A small network was shown many inputs. Here are its activations along a few directions, one row for each input.
Each table varies a few parts of the input and shows all the possible inputs, shuffled.
A made-up example of a description, with smaller parts first: one of 8 places around a ring, together with either a single point or (one of 2 separate values, together with one of 4 places along a line) or one of 9 places along a line.
Shared parts are said once, and a part with two or three values counts as separate values.

Other details of the inputs shift rows strongly along two fixed directions, in all tables alike. That doesn't count.

Rows:
row 1: -35.8,55.0,28.6,58.7,-33.1,19.8,58.6,6.5,-77.7,11.9,-31.5
row 2: 18.0,-60.6,-37.8,-8.7,-18.5,-0.3,-10.8,-9.2,16.5,9.7,-6.6
row 3: -29.2,42.9,26.5,5.2,13.8,-14.7,16.4,28.2,-41.0,1.7,6.8
row 4: -4.5,-14.3,1.4,-8.3,8.3,-2.4,11.9,-6.2,0.7,-1.3,21.1
row 5: 15.2,33.6,-18.7,51.9,-38.2,23.8,8.0,-14.2,-30.1,10.5,-44.5
row 6: 35.5,-38.8,-69.3,16.3,-41.7,39.0,-24.3,-8.9,9.9,22.1,-72.6
row 7: -30.9,40.1,25.8,20.5,22.8,-0.7,7.0,4.5,-31.7,-11.4,25.8
row 8: -16.4,26.2,36.8,17.6,11.2,-2.5,37.7,3.0,-28.1,-16.0,27.6
row 9: 4.6,-21.9,3.7,-46.1,45.1,-33.7,-23.2,20.6,26.8,-13.8,52.0
row 10: 13.0,-32.9,-3.5,-22.1,-8.3,4.5,-16.2,-5.0,33.6,6.5,-12.2
row 11: 23.2,-37.2,-16.9,-58.0,24.0,-37.7,-51.4,8.8,66.7,2.6,29.4
row 12: -10.5,8.4,36.8,-39.0,29.5,-28.7,2.2,3.3,34.3,-16.3,32.5
row 13: -5.0,9.4,8.9,-11.5,28.1,-12.9,-3.8,7.4,-8.9,-9.9,31.1
row 14: -25.5,17.9,46.7,-47.4,48.5,-27.3,15.7,15.5,33.2,-33.3,34.8
row 15: 10.6,-31.1,-10.8,-23.8,-3.2,1.9,-8.8,-4.8,34.7,4.4,-15.5
row 16: 8.2,23.6,-12.0,51.3,-49.0,26.3,26.2,-23.4,-23.7,10.3,-43.7
row 17: 16.4,-23.1,-29.9,11.1,-12.5,2.7,-15.6,-0.8,-13.1,3.8,-11.3
row 18: -0.1,42.9,15.9,33.8,-7.2,20.0,12.9,0.5,-30.4,-3.8,-31.9
row 19: 35.7,-56.1,-40.1,-31.7,-7.5,5.1,-53.0,1.4,46.5,18.5,-23.6
row 20: 30.6,-48.9,-75.7,23.4,-45.0,37.6,-29.7,-16.3,-10.5,31.6,-39.9
row 21: -27.5,29.7,34.1,12.9,11.3,3.2,32.5,-3.1,-27.4,-13.7,30.7
row 22: -31.1,17.7,17.5,28.2,-0.7,12.6,23.9,-9.8,-24.7,-2.2,12.7
row 23: 8.6,-1.7,2.3,2.1,-17.1,-5.5,-0.3,-10.6,17.5,4.1,-1.6
row 24: -3.0,19.2,29.6,-36.3,39.3,-30.2,-15.7,12.6,26.8,-15.7,30.5
Each input here is: one of 2 separate values, together with either a single point or one of 5 places along a line or one of 6 places along a line.
Changing only the choice among 2 separate values turns row 7 into row 22. The same change can be made to row 20. Which row results? -> row 21
A walk changes only the place on the line of 6. It starts at row 23 and steps to row 16. List the rest of the walk in order. -> row 12, row 10, row 15, row 14
Change only the place on the line of 6 in row 11. List by row number the other rows that result. -> row 5, row 6, row 18, row 19, row 24
Change only the choice among 2 separate values in row 8. List by row number the other rows that result. -> row 9

Rows:
row 25: 31.1,-48.1,-83.1,27.1,-45.4,38.8,-51.6,7.6,-23.8,41.7,-80.8
row 26: 11.5,-57.3,-11.4,-36.7,18.3,0.3,-21.0,5.0,23.0,2.3,10.6
row 27: -7.2,10.7,30.9,-25.1,42.1,-38.3,-20.2,-4.4,31.3,-14.6,76.0
row 28: -13.7,42.3,0.4,1.6,25.7,-7.0,-6.3,29.2,-34.9,1.4,-2.1
row 29: 5.4,13.3,24.1,9.7,-4.7,-13.2,17.1,-4.0,-12.9,3.4,17.2
row 30: 2.4,-24.4,1.0,-23.8,12.4,-40.9,-9.0,-1.9,40.7,-4.1,28.0
row 31: 17.4,45.3,41.9,-10.3,0.6,7.4,2.7,-12.9,20.6,-5.8,-36.1
row 32: -30.2,29.8,16.3,24.1,-15.2,25.8,47.1,1.8,-34.8,9.2,-19.1
row 33: -18.1,-32.4,10.0,-39.5,25.4,-14.0,-5.9,10.6,26.0,-12.5,16.2
row 34: 14.7,1.6,-41.3,7.7,-19.5,-1.7,-31.9,15.0,-17.5,25.7,-29.6
row 35: -12.2,23.9,11.6,51.7,-2.3,39.1,4.4,-17.0,-42.4,-9.2,-0.6
row 36: 51.9,-30.2,-24.8,-27.6,-4.4,9.5,-43.5,10.5,81.7,1.1,-41.5
row 37: 0.5,25.5,15.1,16.0,-1.9,-2.2,16.9,-0.3,-29.2,-16.5,19.7
row 38: -26.3,55.0,34.1,20.7,37.3,9.5,20.1,-6.6,-29.1,-24.1,45.4
row 39: 1.9,53.6,1.4,46.0,-23.1,-5.7,-3.6,12.8,-51.4,18.8,-26.3
row 40: -24.3,-18.6,30.4,-42.4,55.9,-32.6,-5.0,14.2,31.3,-30.7,42.5
row 41: -21.7,21.4,32.3,8.0,-19.2,-11.1,27.6,1.2,-5.4,12.4,4.8
row 42: -12.6,93.0,68.7,7.1,21.3,-5.3,16.8,-10.8,6.0,-48.4,-11.5
row 43: 10.2,-27.7,-16.1,-38.0,30.3,-11.2,-11.8,8.6,18.9,-13.7,34.4
row 44: 4.5,-26.3,-36.7,9.7,-7.8,12.3,7.4,-9.3,4.3,4.2,-20.6
row 45: 8.7,-30.3,1.7,-45.6,22.3,-26.0,-10.3,6.6,29.6,0.0,36.8
row 46: -0.4,-30.6,-28.4,2.0,-44.8,16.2,6.2,-6.4,7.6,31.3,-30.5
row 47: -6.9,31.7,14.3,34.7,-3.8,26.4,41.2,-3.6,-50.7,-1.0,-9.2
row 48: 6.1,-37.4,-0.1,-34.5,30.1,-9.1,-22.4,10.7,16.0,-19.4,30.2
row 49: -11.3,-39.8,-13.1,-2.0,-22.7,25.6,1.8,1.0,3.0,20.8,-31.8
row 50: 18.5,-20.2,-41.1,22.4,-24.5,23.2,-22.6,-25.6,1.3,14.4,-0.4
row 51: 12.4,-26.2,-27.9,13.4,-45.3,-0.2,1.7,-15.0,8.8,21.9,-26.0
row 52: -15.6,29.4,8.6,35.8,-32.6,12.5,36.9,-9.4,-35.0,0.8,-20.4
row 53: -3.1,-25.5,-5.2,-30.3,18.3,-31.1,-6.8,1.6,36.3,-9.0,25.8
row 54: 1.2,-25.9,-36.4,2.5,-20.1,19.4,11.5,-7.2,0.2,12.1,-28.0
row 55: 5.3,24.1,22.8,15.8,-2.6,-16.6,12.4,-1.9,-19.4,-12.5,26.9
What do these inputs look like to the network? -> either one of 3 separate values or (one of 4 places along a line, together with either a single point or one of 6 places along a line)
Change only the place on the line of 4 in row 47. List by row number the other rows that result. -> row 26, row 29, row 45
Change only the place on the line of 6 in row 37. List by row number the other rows that result. -> row 45, row 46, row 50, row 52, row 53
A walk changes only the place on the line of 4. It starts at row 48 and steps to row 43. List the rest of the walk in order. -> row 37, row 55

Rows:
row 56: -5.9,36.9,19.4,54.2,2.4,22.5,31.9,-6.0,-68.7,-20.3,23.4
row 57: 7.0,-30.9,-49.4,33.6,-41.5,17.6,15.0,-10.5,-3.4,21.5,-36.1
row 58: 11.0,25.6,30.9,34.8,-22.4,20.0,21.2,-4.9,-23.2,-12.1,-46.1
row 59: -12.7,-8.2,10.5,-30.6,38.8,-31.8,1.6,3.4,-3.4,-26.2,57.4
row 60: -24.7,26.1,56.6,-38.7,27.5,-28.9,5.5,16.1,33.1,-25.1,31.7
row 61: -10.3,30.4,7.4,32.2,-23.7,9.3,13.2,-23.2,-21.2,10.9,-19.3
row 62: -7.0,47.3,8.3,31.9,-27.5,18.4,13.6,-19.6,-14.5,-7.6,-26.4
row 63: -3.3,-28.4,-35.3,13.3,-25.2,38.7,-15.8,11.7,-22.4,25.3,-56.7
row 64: -15.3,-19.0,-14.9,-52.7,43.3,-12.2,-36.5,16.8,21.6,-1.7,15.4
row 65: 19.3,-34.4,-41.7,18.9,-29.1,17.5,23.0,-4.7,-25.8,7.4,-19.0
row 66: 40.1,-55.0,-58.9,-21.0,-19.8,19.0,-52.3,-15.4,63.4,14.6,-15.3
row 67: -9.1,25.6,-7.4,35.0,6.9,41.5,-7.3,6.4,-43.5,3.0,-20.1
row 68: -24.1,19.5,40.0,-37.7,34.5,-35.7,7.0,2.1,6.9,-10.4,58.3
row 69: -23.4,33.7,43.8,28.7,-19.8,7.7,40.2,1.4,-46.1,5.9,1.6
row 70: 36.4,-82.5,-69.3,-32.0,-34.3,1.2,-27.4,-12.9,61.6,43.1,-36.6
row 71: 13.9,40.6,15.9,36.3,-14.2,18.2,14.7,-20.9,-24.2,-16.9,-39.0
row 72: 12.2,-44.2,-59.4,-13.5,-11.2,26.1,-18.0,12.4,8.0,26.4,-49.6
row 73: -0.2,-7.4,15.2,-31.6,32.1,-19.3,-22.9,-2.2,39.4,-0.3,42.8
row 74: -36.7,-6.4,38.1,-28.7,36.6,-40.9,6.2,17.7,20.2,-16.8,51.4
row 75: -21.5,-11.0,37.3,-31.3,37.4,-33.0,14.6,20.6,-7.3,-26.8,56.7
row 76: 25.7,-61.3,-33.9,-40.4,5.9,-5.3,-39.1,-6.8,42.6,20.8,31.2
row 77: -27.3,2.5,9.3,-15.7,28.3,-31.1,-1.4,-2.8,13.2,-13.6,42.8
row 78: -23.4,46.0,23.1,60.2,1.2,15.3,24.9,-8.8,-44.3,-12.1,17.8
row 79: 19.1,-26.8,-37.1,17.3,-49.1,23.0,19.1,-11.1,-9.7,34.2,-35.6
row 80: -5.3,2.8,6.0,33.2,-42.7,17.9,15.4,-13.4,-18.8,24.9,-39.0
row 81: 23.7,-1.4,10.2,-18.3,9.7,-7.6,6.5,3.7,29.4,-16.4,-18.9
row 82: 14.4,87.2,7.8,40.8,-1.9,-33.4,-24.5,39.0,-64.1,8.1,-9.9
row 83: -15.8,35.2,41.5,-39.0,30.4,-27.8,18.9,15.2,38.1,-25.5,28.7
row 84: 43.0,-42.2,-14.0,-39.2,27.8,-6.8,-47.3,-3.3,63.0,-14.3,8.3
What do these inputs look like to the network? -> either a single point or (one of 4 places along a line, together with either a single point or one of 6 places along a line)
A walk changes only the place on the line of 6. It starts at row 81 and steps to row 83. List the rest of the walk in order. -> row 70, row 79, row 57, row 65
Change only the place on the line of 6 in row 56. List by row number the other rows that result. -> row 66, row 73, row 76, row 78, row 84
Change only the place on the line of 4 in row 64. List by row number the other rows that result. -> row 63, row 67, row 72
